A small network was shown many inputs. Here are its activations along a few directions, one row for each input.
In each table, some parts of the input vary, and every possible input appears once, in random order.
Descriptions start from the smaller parts, as in this example, which fits no table here: one of 5 places around a ring, together with either a single point or (one of 2 separate values, together with one of 4 places along a line) or one of 11 places along a line.
Shared parts are said once, and a part with two or three values counts as separate values.
In the rows, zero is written as 128.

Other details of the inputs vary at random and push rows far along two fixed directions, the same in every table; ignore that.

A family of inputs:
r1: [ 43  80  35 104 102  98  29  97 107 191 119 126 137  89]
r2: [221 154 190 181 174 119 181 152 132 107 120 165  77 116]
r3: [ 14  69  63  96  75 117  39  99  96 175 103 119 145  97]
r4: [208 131  93 194 190 117 107 138 113 141 121 170  64  60]
r5: [ 92  92  17 110 138 119  22 113 121 188 120 133 118  79]
r6: [163 156 224 123 107 131 228 145 134  97 136 137 139 167]
r7: [ 37 113  56 106  65 159 113 132  94 133 130  89 159 116]
r8: [212 131 141 185 217  84  80  95 154 127 112 164  72  94]
r9: [142  84  28 136 177 137  24 119 121 169 111 149  95  59]
r10: [100 147 177  88  58 154 210 124 116 106 153 102 189 194]
r11: [ 78  98  26 124  96 140  80 126  88 177 133 135 143  60]
r12: [ 25  96  30  77  89 136  47 121 128 162 118  96 144 109]
r13: [139  87  34 145 173 122  19 109 128 173 107 143  95  60]
r14: [225 157 188 185 182 114 178 157 134 106 119 169  83 108]
r15: [213 152 199 174 199  87 133 101 174  90 118 143  90 143]
r16: [210 145 117 155 227 113 100 145 177 117 116 160  58  87]
r17: [174 169 227 131 159  88 174 108 172  87 130 124 126 197]
r18: [ 22  83  31  94  80 142  31  93 111 163 115  97 158 113]
r19: [118 140 108 131 107 143 146 136 114 120 135 112 154 127]
r20: [209 147  86 194 197 124 104 130 125 128 127 155  66  60]
r21: [ 44  67  39 115  98 111  22  91 102 180 110 121 139  85]
r22: [225 161 194 174 177 114 187 150 143 108 126 173  90 102]
r23: [229 168 166 188 185 126 173 138 143  95 132 146  82 122]
r24: [125 138 117 124 105 143 152 127 113 131 142 125 156 125]
r25: [ 98 111 116  98 124 151 111 133 145 111 115 107 133 142]
r26: [110 111  30 144 180 105  26 112 148 162 110 140  80  52]
r27: [131 155 203 114  81 151 218 136 114  93 140 100 173 207]
r28: [180 133  50 177 183 124  89 122 128 144 136 158  80  35]
r29: [169 158 216 136 111 134 221 150 124  92 134 126 150 188]
r30: [ 59 117 122  93  41 161 157 129  84 135 138 100 178 167]
r31: [143 124  64 165 205  81  40 104 154 144 112 149  65  51]
r32: [221 167 147 196 201 120 157 149 150  91 124 151  75  92]
r33: [222 164 145 196 198 124 155 144 147  94 125 149  64  94]
r34: [137 124  37 171 162 138  76 130 112 142 122 136  80  42]
r35: [198 134 194 180 214  91 119 153 143 127 157 175  62  95]
r36: [177 138  50 182 186 121  84 132 123 143 128 157  90  37]
r37: [137  81  44 145 166 118  22 118 126 177 102 151  90  57]
r38: [169 138  55 180 189 124  93 134 133 134 127 155  78  29]
r39: [147 120  29 175 164 133  69 128 104 153 124 139  91  45]
r40: [189 163 221 149 137 124 214 158 131  94 123 147 127 155]
r41: [ 57 101  31 116  74 157  88 120  75 163 133 112 149 103]
r42: [173 158 207 123 112 139 229 125 137  94 151 122 147 180]
r43: [194 150 220 111 155 121 184 148 162 104 127 146 121 194]
r44: [191 162 225 149 132 132 212 150 126  94 126 143 112 162]
r45: [169 170 209 129 115 136 219 140 133  91 142 123 162 182]
r46: [213 180 197 164 169 127 207 139 165  76 140 142 100 131]
r47: [227 146 128 185 192 113 137 134 136 131 133 180  74  66]
r48: [115 138 216  85  88 141 182 122 157  86 125  84 177 232]
r49: [151 151 235 107 122 106 188 125 160 107 125 128 143 216]
r50: [104 156 215  83  94 122 186 115 160  96 133  94 175 235]
r51: [ 53 107 127  80  42 152 173 128  97 139 140 109 172 145]
r52: [ 22  91 102  55  52 133  98 132 115 169 115 104 171 155]
r53: [131 157 203 112  78 155 218 131 114  94 143 102 169 208]
r54: [128 158 201 110  82 147 220 139 118  94 141 105 186 203]
r55: [ 22  90  93  74  55 146  84  95 110 153 121  89 191 169]
r56: [141 149 244 103 121 105 192 134 159 109 116 132 134 205]
r57: [216 115 143 160 211 117  96 148 152 133  99 180  58  80]
r58: [214 148 134 187 194 109 134 151 130 131 118 184  76  56]
r59: [ 87 116 142 118 125 124 106 129 114 138 178 116 148 148]
r60: [121 146 217 111  75 144 222 151 110  97 127 113 161 194]
r61: [ 37  98  80  48  66 153 100 125 112 159 133  97 187 170]
r62: [ 76 149 236  97  98 131 192 144 145  75 180  84 167 219]
r63: [182 120  63 188 180 121  82 137 103 154 119 165  74  44]
r64: [148 110  59 172 202 109  33 109 154 138 101 146  64  48]
r65: [167 170 200 140 124 139 215 143 134  81 137 111 148 184]
r66: [143 114  38 164 155 123  72 134 101 168 124 163 105  34]
r67: [ 30  88  72  59  62 168  88 119 113 140 124  83 186 161]
r68: [ 99 125 131 108 122  98 105  95 132 141 129 121 143 156]
r69: [ 27  97  51  64  71 138  69 114 122 163 128  89 172 143]
r70: [ 37 116  50 104  70 155 112 134  97 135 130  96 168 107]
r71: [213 151 226 126 179 112 178 158 169 108 116 163  93 163]
r72: [209 150 172 186 225  97 111 138 156 109 173 154  72 107]
r73: [ 85 109 148 120 119 120 106 137 111 143 173 127 139 142]
r74: [219 143 161 171 213 110 113 132 186  95 107 145  65 109]
r75: [237 148 155 180 186 114 164 131 142 120 137 174  75  86]
r76: [139  78  37 136 170 132  27 128 119 173 106 157  91  55]
r77: [ 24 104  89  65  62 132  91 102 115 163 129  96 187 170]
r78: [ 17  88 143  66  41 140 117 115 113 143 109  98 180 178]
r79: [111 123 109  86 124 138 113 133 143 133 130 113 144 154]
r80: [101  98 143 103 108 129 108 132 132 141 103 126 130 140]
r81: [ 44 105 169  69  43 140 138 108 122 128 120  93 193 210]
r82: [ 89 148 169  91  68 156 213 127 131  90 148  90 169 178]
r83: [ 49 110  89  95  49 152 134 135  83 148 133 106 189 138]
r84: [153 176 205 130 119 138 222 148 148  72 137 112 151 172]
r85: [ 29  82  32 115 107 117  26  91 121 153 110 100 133  81]
r86: [ 88 114 147 106 114  93 109 114 129 148 113 133 129 137]
r87: [ 97 156 171  94  68 154 206 131 121  98 148  94 190 188]
r88: [ 32  93  93  57  53 134  94 123 116 168 125 100 181 166]
r89: [ 95 146 170  88  60 156 213 121 124  99 154  91 182 190]
r90: [ 59 122 114  95  52 159 160 130  90 129 140  93 193 171]
Each input here is: one of 5 places along a line, together with either a single point or (one of 2 separate values, together with one of 4 places along a line) or one of 9 places along a line.
Q: Changing only the place on the line of 5 turns r75 into r89. The same change can be made to r63. Which row results?
A: r39
Q: Changing only the place on the line of 5 turns r72 into r73. The same change can be made to r28. Which row results?
A: r47
Q: Change only the place on the line of 9 in r70. List by row number the other rows that result.
A: r7, r32, r33, r34, r38, r46, r82, r84

A family of inputs:
r91: [159 116  93 157 178  99  69 110 141 150 113 154  88  81]
r92: [ 81 135 113  79  53 176 178 134 118 109 119  85 186 175]
r93: [159 119  95 159 182 100  68 113 143 147 110 155  83  76]
r94: [181 138 171 147 182 108 126 132 158 114 121 146  90 131]
r95: [159 114  91 146 184 109  69 131 144 153 127 154  85  81]
r96: [121 142 214  96 110 123 179 133 153  98 130 113 148 201]
r97: [200 144 176 153 183  97 134 117 160 116 120 152  94 138]
r98: [ 36  91  80  82  71 133  80 104 108 157 124 101 169 146]
r99: [ 65 120 147  82  73 129 134 109 124 132 127  99 176 184]
r100: [ 92 115  28 152 112 151  92 132  81 154 147 125 126  53]
r101: [184 137 170 155 174 102 126 116 153 118 117 146  99 136]
r102: [ 51  85  36 107 102 124  37 102 105 176 118 117 143  95]
r103: [150 113  97 154 181 107  69 122 142 143 111 151  80  79]
r104: [138 163 196 126  80 150 238 153 103  98 148 121 165 171]
r105: [181 138 166 141 178 109 128 135 158 119 126 146  94 131]
r106: [201 159 157 179 153 133 187 153 111 111 140 156 106 102]
r107: [106 101  37 142  93 156 110 146  63 172 127 149 130  47]
r108: [ 30  94  86  85  67 133  82 107 111 152 119  98 169 144]
r109: [162 112  95 148 189 115  66 132 142 149 130 155  86  85]
r110: [ 97 131 142 105  44 164 208 152  78 131 137 123 178 144]
r111: [207 171 160 185 165 131 189 145 128  98 150 147  99 105]
r112: [157 114  97 159 184 103  65 118 142 144 109 151  81  76]
r113: [166 151 219 127 150 110 175 131 163  94 120 132 118 177]
r114: [118 142 214 101 104 119 178 123 151  99 123 109 153 201]
r115: [ 64 146 118 107  63 162 176 128 105 101 157  80 186 158]
r116: [111 108 102 116 137 124  84 130 132 148 131 129 122 120]
r117: [131 176 184 128  98 148 225 135 132  74 159  96 166 177]
r118: [109 107 103 116 137 124  84 128 131 144 126 128 119 117]
r119: [ 48 108  40  82  53 181 117 128  97 139 114  86 179 130]
r120: [177 149 212 122 158 118 169 140 163 101 139 137 123 180]
Q: Changing only one part turns r94 into r96. The same change can be made to r119. Which row results?
A: r92
Q: Describe the family of inputs behind these rows.
A: one of 2 separate values, together with either a single point or one of 4 places along a line or one of 10 places along a line
Q: Change only the place on the line of 10 in r96. List by row number the other rows that result.
A: r91, r93, r95, r97, r99, r105, r113, r114, r120
Q: Change only the place on the line of 4 in r117. List by row number the other rows that result.
A: r104, r110, r111
Q: Start at r109 and move only the place on the line of 10, one step at a time. The first step leads to r116. Which rows follow, in order?
A: r118, r94, r103, r112, r108, r101, r102, r98

A family of inputs:
r121: [ 90 127 229  65  64 140 199 145 135 107 124 107 176 226]
r122: [ 56  80  50 106 100 122  50 116  90 189 139 133 142  91]
r123: [183 176 212 161 139 124 214 134 136  81 146 129 128 159]
r124: [ 35  88  94  61  35 146 110 110  94 165 107 103 192 167]
r125: [187 159 170 152 162 137 177 154 146  95 141 135 107 132]
r126: [174 140 204 156 150  95 160 125 135 118 114 156 104 135]
r127: [175 129  61 168 185 135  92 145 131 137 121 153  76  46]
r128: [176 133  63 177 189 128  89 138 122 141 144 153  83  50]
r129: [ 59 121  93  84  53 169 151 132 107 124 124  90 182 154]
r130: [ 51  75  51  96 101 132  49 134 100 183 125 132 131  88]
r131: [195 135  51 177 178 133  95 121 124 141 109 154  88  54]
r132: [177 141 205 155 155  96 157 127 135 121 128 156 106 140]
r133: [174 148  59 175 225 113  54 100 184 103 125 117  73  78]
r134: [ 96 158 200  93  61 154 224 134 117  89 165  87 196 217]
r135: [ 51 107  25 134  85 140  83 116  83 157 125 114 141  63]
r136: [ 45  98 133  73  64 136 120 130 103 153 143 110 177 169]
r137: [184 154 209 134 200  89 123 105 209  83 117 121  99 187]
r138: [195 135 196 135 158 115 156 138 152 117 106 155 104 150]
Q: Changing only one part turns r126 into r135. The same change can be made to r124. Which row results?
A: r131
Q: Describe the family of inputs behind these rows.
A: one of 2 separate values, together with either a single point or one of 8 places along a line
Q: Change only the choice among 2 separate values in r136. List by row number the other rows that result.
A: r128

A family of inputs:
r139: [127 141 177 108  78 147 198 135 118 111 115 118 165 177]
r140: [208 133 157 158 182 105 124 125 156 126  98 162  83 113]
r141: [ 52 113 104  98  66 146 134 136  90 145 150 108 170 136]
r142: [196 172 226 163 146 116 212 129 140  84 140 138 119 161]
r143: [186 131 116 181 203  88  81 112 145 140 122 162  70  75]
r144: [155 144 181 123 116 141 189 149 126 112 133 133 138 159]
r145: [ 70 110  97  91  59 156 139 132  93 146 121 111 171 140]
r146: [210 126 136 170 215  98  91 137 153 139 125 175  63  83]
r147: [109 109  40 145 163 115  39 104 134 154 120 129 103  69]
r148: [ 76 145 203  96  52 143 214 133 108 100 150  94 189 205]
r149: [213 163 192 149 193 115 159 132 184  83 123 133  95 159]
r150: [102 127 186 101 105 120 152 130 133 121 138 118 150 180]
r151: [203 151  90 182 203 128 111 133 143 115 128 150  77  69]
r152: [ 58  89  51 121 114 115  45 109 103 172 126 127 128  83]
r153: [139 132 198 102 111 126 167 130 143 112 113 125 147 190]
r154: [101 139 166  94 105 137 152 119 153  97 130  93 159 192]
r155: [ 64  96  53 108  90 146  86 139  89 168 142 125 143  84]
r156: [ 76 110  10 120 112 157  73 125 106 150 129 109 135  76]
r157: [ 52  86  84  81  81 137  81 127 110 164 123 116 155 130]
r158: [161 142  92 169 166 125 114 124 131 121 132 136 100  78]
Q: Changing only one part turns r151 into r154. The same change can be made to r142. Which row results?
A: r143
Q: Describe the family of inputs behind these rows.
A: one of 2 separate values, together with one of 10 places along a line
Q: Change only the choice among 2 separate values in r140. List by row number the other rows that result.
A: r139

A family of inputs:
r159: [164 120  25 185 164 119  65 115  91 175 126 161  94  28]
r160: [122 116 122 127 133 102  88 100 126 154 124 134 129 136]
r161: [199 141 125 141 163 150 152 153 130 122 131 149 110 116]
r162: [239 153 132 181 198 131 153 151 148 111 109 167  63  81]
r163: [ 27 139  44  96  90 156  94  91 146  97 150  44 181 151]
r164: [ 42  99 119  89  72 126 100 101 121 140 105 105 159 152]
r165: [176 148 233 135 142  97 174 107 159  97 113 135 130 199]
r166: [ 76 112  80  81  66 173 141 145 102 141 130 104 172 140]
r167: [143 122 167  95 133 131 131 137 160 122 118 126 133 174]
r168: [237 176 203 192 198 112 196 160 143  94 159 166  83 109]
r169: [ 94 126 212  52  74 151 177 138 149 107 133  96 188 247]
r170: [141  93  49 142 183 114  31 125 146 166  94 154  73  58]
r171: [117 130 178 116 126 111 139 123 152 110 100 125 124 158]
r172: [ 40 115 100 107  67 156 142 155  83 135 164  99 164 120]
r173: [ 89 117  54 137 102 141 103 133  98 145 105 127 124  65]
r174: [154 131 165 144 179  98 118 132 151 129 148 150  97 123]
r175: [135 146 160 134  88 136 188 119 109 111 124 120 160 157]
r176: [100 115  53 139 108 136  96 124  82 162 150 133 139  73]
r177: [149 133 101 164 134 132 135 123 114 129 109 142 107  76]
r178: [116 115 126 122 137 104  87 109 127 149 140 135 126 130]
r179: [126 143 241 110 132 111 178 146 152  93 156 115 132 195]
Q: Describe the family of inputs behind these rows.
A: either a single point or (one of 2 separate values, together with one of 10 places along a line)
Q: Change only the place on the line of 10 in r167. List by row number the other rows that result.
A: r160, r164, r165, r169, r170, r171, r174, r178, r179
Q: Change only the choice among 2 separate values in r171. List by row number the other rows that result.
A: r173
